These are the activations of a small neural network, seen along a few directions. Each row is one input.
In each table, some parts of the input vary, and every possible input appears once, in random order.
Descriptions start from the smaller parts, as in this example, which fits no table here: one of 8 places around a ring, together with either a single point or (one of 2 separate values, together with one of 4 places along a line) or one of 9 places around a ring.
Shared parts are said once, and a part with two or three values counts as separate values.

Other details of the inputs vary at random and push rows far along three fixed directions, the same in every table; ignore that.

Table:
row 1: [ 10 -15  -8 -36  19  10 -20  -4  -4  -2  -5   1]
row 2: [ -2  13  32  18 -25  -7  36  -4  37  22  17   6]
row 3: [ -4 -22  18 -10  14 -20 -30 -14  22   3  21 -14]
row 4: [ 13  34  -1   9   0  14  30  27 -14 -20 -37  21]
row 5: [-49 -14 -80  28 -23  13 -71 -17 -51  -5  11  21]
row 6: [  8 -25  -8 -24  30   6 -13  -9 -10  -2  -3   7]
row 7: [  4 -11  -2 -30  13   3 -30  13 -15 -23   0  -7]
row 8: [ 17  22  -5   5  12  12  36  11 -44   2 -29  -7]
row 9: [ 27  33 -12  11   8   0  26  17 -31 -16 -32  -8]
row 10: [ -5 -25  22 -14   3   2 -17  -1  38   9  23  18]
row 11: [ -7 -28  20 -15   1  -1 -18  -1  39   8  20  19]
row 12: [ -1   6  36  18 -15 -17  35 -21   8  24  22 -23]
row 13: [ 17  33  -6  -7   0  16  28  16 -38   1 -30 -12]
row 14: [ 11   0  23  29 -23 -16  31  -5  25  12  17 -33]
row 15: [-44  13 -48  75 -72  -4 -26 -29 -16  35  27 -14]
row 16: [-27 -15 -73  16 -12  13 -71 -25 -29  15   0  20]
row 17: [ 21  39 -12   4  20  -3  27   2 -25  -1 -35  -1]
row 18: [  1 -34  22  -5   2  -8 -31   0  14   5  22 -25]
row 19: [ -6 -34  22 -10  -3   6 -17  13  36   2  22   8]
row 20: [ -2   7  33  24 -29   0  36  10  35  15  19  -4]
row 21: [  3 -24  -1 -18  13  18 -17  21  10 -10 -15  23]
row 22: [  9  48  -5 -12  11   2  27   3 -33   1 -31  -3]
row 23: [ -7  24  30   8 -20 -22  27 -17  18  15  19 -26]
row 24: [  6 -19  -3 -31  13  14 -26  11 -13  -6  -4 -10]
row 25: [  8 -32  -7 -20  26  10 -11   5 -12 -10  -3  -2]
row 26: [  9 -12   2 -15  20  -4 -35  14 -17 -20  -5  -8]
row 27: [-55   0 -77  20 -22  15 -68 -15 -18   9  -3  54]
row 28: [ 14 -19  -8 -14  21  -4 -27  12  -5 -25  -5  -5]
row 29: [ 18  28  -5  -1  17   7  35  -2 -41  10 -29   2]
row 30: [ -3   3  31  24 -31  -4  37   8  37  13  13  -3]
row 31: [ -1 -17  -5 -25  36  -2 -16  -8 -11  -8  -3   5]
row 32: [-42  18 -50  70 -66  -7 -24 -43 -10  42  26  -4]
row 33: [ 23  32 -19 -10   5  13  38   2 -21   2 -32   2]
row 34: [ 15 -21 -10 -14  21  -4 -25  13  -2 -27  -6  -4]
row 35: [ -5  10  35  28 -31 -12  31   8  36  -6  13  -3]
row 36: [  0  15  29  15 -32 -18  28  -2  16  -3  24 -33]
row 37: [ 17 -20 -10 -20  26   2 -24  -4  -1  -1  -9   2]
row 38: [ -2   3  33  26 -30  -1  36   6  37   9   8  -4]
row 39: [  5 -17   2 -24  19  16 -19   6  13  -5 -16  31]
row 40: [ 20  38  -7 -12   6  11  30   3 -33   9 -31  -3]
row 41: [ 27  26 -10   9   9  10  27  16 -32   2 -34 -11]
row 42: [ -4  -6   0 -27  27   6 -20  12  11  -7  -8  32]
row 43: [ 20  25 -11   0  17   9  40  -4 -35   7 -29   4]
row 44: [  3  -1  22  20 -16 -16  44 -23  20  17  21 -18]
row 45: [ 12   4  20  23 -19 -19  33 -18  29  18  15 -23]
row 46: [  6 -11   0 -37  18   9 -26  -2 -13   2  -4  -1]
row 47: [ 17  23 -15   8  10   3  40  12 -34 -21 -27  -1]
row 48: [-14 -21  24 -12   7  -5 -22  -5  41  -5  13  16]
row 49: [ -5 -25  26 -15   4   3 -18  -1  39   9  26  16]
row 50: [-38  45 -82  53 -46  22 -15   8 -47   2 -23  46]
row 51: [ -1 -27  17 -26   1  -4 -22 -14  21   8  25 -14]
row 52: [ -3 -29  13 -18  -5 -10 -23   1  24 -20  29 -19]
row 53: [  0  10  35  21 -26  -4  34  -9  40  16  10   4]
row 54: [ 20  30 -11  -6   0  17  32  15 -33  -1 -30 -10]
row 55: [ -3 -13   2 -25  36  -4 -20  -7 -17  -5  -3   4]
row 56: [ 12  32  -4   9  -1  11  33  28 -13 -18 -37  22]
row 57: [  0 -36  12 -20  -4   0 -18  -2  25  -3  25 -20]
row 58: [  5 -24  -4 -17  25   1 -17   7 -16 -24   1  -2]
row 59: [  1 -13   1 -19  15   9 -21  27   5 -22  -4  25]
row 60: [  6  13  32  30 -24 -26  20  -2  13   1  20 -34]
row 61: [ 12  33  -5   7   0  10  33  30 -14 -17 -35  23]
row 62: [  6 -39  14  -4   4  -7 -25  -2  23   1  21 -23]
row 63: [  5   2  19  14 -31  -8  39  -4  27   8  19 -31]
row 64: [ -9 -25  25  -8  -2  -3 -22  16  34 -14  26  10]
row 65: [ -8 -23  23 -20  -6 -11 -31   2  12 -15  29 -22]
row 66: [ -6 -32  26  -9  -1   8 -18  13  37   3  27   6]
row 67: [  8 -34 -11 -20  25  11 -10   5 -10 -12  -4  -1]
row 68: [-54   8 -43  69 -67   0 -15 -33 -25  34  32  -9]
row 69: [  6 -29  -2 -21  26  10 -15   6 -18  -7  -2  -4]
row 70: [ -9 -20  13 -25   7 -12 -22 -14  26  -2  24 -12]
row 71: [  0  -6  -5 -36  25   1 -25  -3  -6  -8  -4   1]
row 72: [  7 -31  -5 -20  26  11 -13   5 -15  -9  -3  -4]
row 73: [ -2 -25  12 -10  14 -20 -26 -15  29   0  20 -11]
row 74: [ 16 -29 -14 -15  21   7 -22  10  -1 -11  -9  -6]
row 75: [ 15  29  -3   7  11   2  32  13 -45 -14 -25  -5]
row 76: [ -2   9  31  19 -26  -9  36  -6  39  20  12   7]
row 77: [ 26  34  -8  11   8  -1  23  18 -34 -15 -31  -9]
row 78: [  4 -12  13 -37  36   3 -14  16  17 -12 -11  29]
row 79: [ -5   8  37  25 -21 -23  31  -6   3   0  25 -30]
row 80: [  6  11  22   8 -25 -12  36 -19  27  18  19 -24]
row 81: [  1  12  25  16 -32 -18  30  -3  20  -5  24 -33]
row 82: [ -6   8  22  21  -9 -24  41 -22  21   9  20 -17]
row 83: [-50  -3 -72  27 -30  23 -73   2 -25  -4  10  45]
row 84: [ -1 -35  13 -20  -4   1 -20  -1  23  -2  25 -22]
row 85: [ 16  44  -4   3  19  -5  22   3 -33   3 -35  -3]
row 86: [  3 -18   0 -23  17  13 -18   7  13  -3 -14  32]
row 87: [ 23  23   7  -1  10  23  38  28  -8  -8 -42  16]
row 88: [  3  13  20  23 -13 -28  30 -17  30  10  14 -22]
row 89: [  2 -10 -12 -36  25   1 -18  -3   3 -13  -6   4]
row 90: [  5 -43  31 -18  18 -16  -9   1  22 -22  28 -18]
row 91: [  7 -23  -2 -25  30   6 -16  -8 -16   1  -3   5]
row 92: [  8  45  -5   0  13  10  33  16 -12   0 -32  29]
row 93: [  2  -8 -10 -36  25   1 -21  -4   0 -11  -5   3]
row 94: [ -7   9  24  21  -9 -24  39 -23  19  12  21 -18]
row 95: [ 14 -16  -1 -21  26   1 -30  -2 -10   4  -8  -1]
row 96: [ 20  32 -17  -3  -1   7  35  18 -25 -23 -28  -5]
row 97: [-48 -13 -79  26 -33  30 -66   0 -23  11   0  46]
row 98: [  9  35  -7   0  23   0  35  -3 -36   0 -29   3]
row 99: [ 25  36  -3   2  13   4  24   4 -35  10 -34  -4]
row 100: [-59  26 -43  65 -66  -4 -16 -32  11  26  18  27]
row 101: [-59  32 -43  63 -62  -1 -16 -27   6  32  28  27]
row 102: [ 18  43  -6   4  19  -5  23   3 -31   3 -35  -2]
row 103: [ -5  -9   0 -24  24   4 -19   8  13 -10 -16  31]
row 104: [-15 -25  25 -15  18 -17 -21 -18   9   3  25 -10]
Each input here is: one of 4 places along a line, together with either one of 8 places along a line or (one of 3 separate values, together with one of 6 places along a line).
Changing only the place on the line of 4 turns row 38 into row 35. The same change can be made to row 62. Which row results?
> row 9
Changing only the place on the line of 4 turns row 82 into row 67. The same change can be made to row 103. Which row results?
> row 21
Which other rows does row 24 become when the choice among 3 separate values takes its other values? List them by row number.
> row 8, row 15
Start at row 55 and move only the place on the line of 4, one step at a time. The first step leads to row 29. Which rows follow, in order?
> row 8, row 75
Which other rows does row 48 become when the place on the line of 8 takes its other values? List them by row number.
> row 27, row 42, row 78, row 92, row 100, row 101, row 103

Table:
row 105: [ 28 -14   9 -60  57  15 -26  42 -12 -38 -26  19]
row 106: [ -8 -33  -5 -32  35  13 -35   4   2  -9  -6  35]
row 107: [ -5  12 -97  15 -10  38 -27   2 -68  -1 -40  22]
row 108: [  3 -28  27 -10  20 -26 -15 -14  25   2  24 -18]
row 109: [ 53  71  11  -6  15   5  88  29 -41 -17 -63 -18]
row 110: [-23  -2 -58  30 -37  19 -15 -12 -31  13   8   0]
row 111: [-28 -48  38 -26  -7 -14 -42 -17  63   7  51   2]
row 112: [ 29 -15   2 -61  60  10 -18  28 -25 -42 -24   2]
row 113: [-42 -32 -53   9 -25  24 -58 -20   4  22  23  35]
row 114: [-24  45 -20  68 -68 -21  33 -23  -1  13  21 -25]
row 115: [-37  29 -70  37 -32  14 -25 -29 -57  27  -9  12]
row 116: [ -9  17 -10  35 -24  -2  27  -7 -23   1   1 -11]
row 117: [  8  30 -53   9  16  23 -10  27 -50 -20 -50  35]
row 118: [-38 -27  -4  46 -49 -12 -36 -15  32  12  42   0]
row 119: [ 23  20  63  33 -39 -10  85  11  43  22  22 -34]
row 120: [ 17 -50  11 -36  41   0 -32  12   1 -29  -3  -6]
row 121: [ -6  15 -45 -22  25  34 -18   9 -44  -5 -46  47]
row 122: [-15 -69   1 -41  21   5 -71  -2   7 -21  26  -7]
row 123: [-47  -6 -43  47 -57   7 -51 -16   2  15  22  11]
row 124: [ -8  10  12  23  -8 -22  17 -20   2  16  22 -18]
row 125: [-25  33 -64  52 -30   3  -7 -29 -48  26 -14  10]
row 126: [ 10 -43  20 -35  37   9 -33  26   7 -23  -1  13]
row 127: [  3 -31  41 -20  -3 -12 -25  10  47  -8  27 -14]
row 128: [  3 -15  10 -30  11   8 -29  22   5 -14   1   7]
row 129: [ 40 -15  24 -51  64   3  13  33 -18 -40 -26  -5]
row 130: [ 16   2  16  18 -22   6  29  11  22  11   4 -10]
row 131: [-14   7 -24  -2   3  -5 -27 -16 -21   6   8   0]
row 132: [ 17  85 -17  22 -11   4  72  -2 -56  18 -44  -9]
row 133: [-16  26 -16  24 -23   6  16 -11   1  17 -13  18]
row 134: [ -8  45  37  52 -39 -23  79 -12  31  22  17  -5]
row 135: [ 46  43   3 -12  24  23  75  22 -13   5 -58  17]
row 136: [-14   5  -3  16 -24   9  -5   8  -4   4   3   5]
row 137: [ -7 -24  50  12 -13 -22   3   5  49  -4  44 -15]
row 138: [-38 -14 -51  34 -43   7 -39 -38 -13  38  33  -3]
row 139: [-20  13 -40   0   0   8 -29  -5  -6  -2 -12  35]
row 140: [ 18   1  38 -33  21  -4  17   8  33  -6 -10   5]
row 141: [ -2  10  35  27 -28 -26  33 -29  26  26  24 -37]
row 142: [ 24  38   9  29 -19  -5  69 -14  -5  32 -10 -27]
row 143: [  0 -42  74  -7   3 -28  12 -11  78   6  41 -11]
row 144: [ 46  13  26 -42  47   4  18  43  -1 -32 -37   5]
row 145: [-21  -6 -29   5  -6 -12 -46 -25  -5   9  17  -3]
row 146: [ 31  39  54   2  -9 -16  83  12   6  -5  -6 -41]
row 147: [ 20  -8  34 -25  38  -7  18  12  28 -14 -11  13]
row 148: [ 18   5  71  -2  -8 -36  42 -19  48  16  30 -49]
row 149: [  3 -27   9  -5  11 -14 -15   2  11 -19  14 -15]
row 150: [ 23  -4 -21 -32  36  18 -10  20 -39 -27 -43   3]
row 151: [ 19  -1 -15 -31  51  13  -8   7 -46  -8 -34  12]
row 152: [-40 -58  12 -24  -1 -13 -74 -18  54  -1  57  16]
Changing only one part turns row 128 into row 146. The same change can be made to row 137. Which row results?
> row 129
What is each input in this table made of?
> one of 2 separate values, together with one of 4 places along a line, together with either a single point or one of 5 places around a ring
Which other rows does row 137 become when the choice among 2 separate values takes its other values? List them by row number.
> row 117
Which other rows does row 131 become when the place on the ring of 5 takes its other values? List them by row number.
> row 115, row 124, row 132, row 151
List by row number the other rows that have the place on the line of 4 and the choice among 2 separate values in common with row 142.
> row 108, row 125, row 141, row 145, row 148

Table:
row 153: [-32   0 -10  29 -49  -2 -25  -8  39  13  25  13]
row 154: [-24  -2 -15  27 -45 -17 -31 -21   9   9  33 -29]
row 155: [ 46  28  87 -26  35 -12  86  43  30 -29 -24  -2]
row 156: [  7  62   3   2   3  -4  50 -10 -20  18 -25   4]
row 157: [  6 -29  70 -14   9 -38   6   0  37 -21  43 -46]
row 158: [-26 -14 -16  31 -25 -15 -16 -42  21  32  30  -2]
row 159: [-34 -15  -9  36 -21 -17 -13 -40  12  27  34   2]
row 160: [ 28  38  -9  27  -5  -6  48   7 -29  -6 -26 -25]
row 161: [ -2   7 -57 -37  32  19 -61  17 -64 -30 -33  15]
row 162: [-28 -18 -13  45 -34 -20 -22 -20  -2   0  39 -25]
row 163: [ 22 -56  51 -78  61 -11 -40  -6  48  -3  15  -7]
row 164: [ 12 -49  60 -73  45  -3 -40  30  55 -32  17  13]
row 165: [  4  52   4  12   9  -8  55 -10 -25  11 -25   6]
row 166: [ 23  28  -5   8  -7  22  64  -6 -26  34 -26  -7]
row 167: [ 21  26  -1  18 -24  33  62  28 -10  11 -29   9]
row 168: [ -6 -15 -57 -15  35  33 -50  29 -41 -29 -41  59]
row 169: [ 12 -30 -68 -33  23  46 -53  19 -71 -15 -32   6]
row 170: [-29 -15 -14  41 -43  -3 -19  -9  37  10  27  14]
What is each input in this table made of?
> one of 3 separate values, together with either a single point or one of 5 places around a ring
Changing only the choice among 3 separate values turns row 169 into row 167. The same change can be made to row 160. Which row results?
> row 170
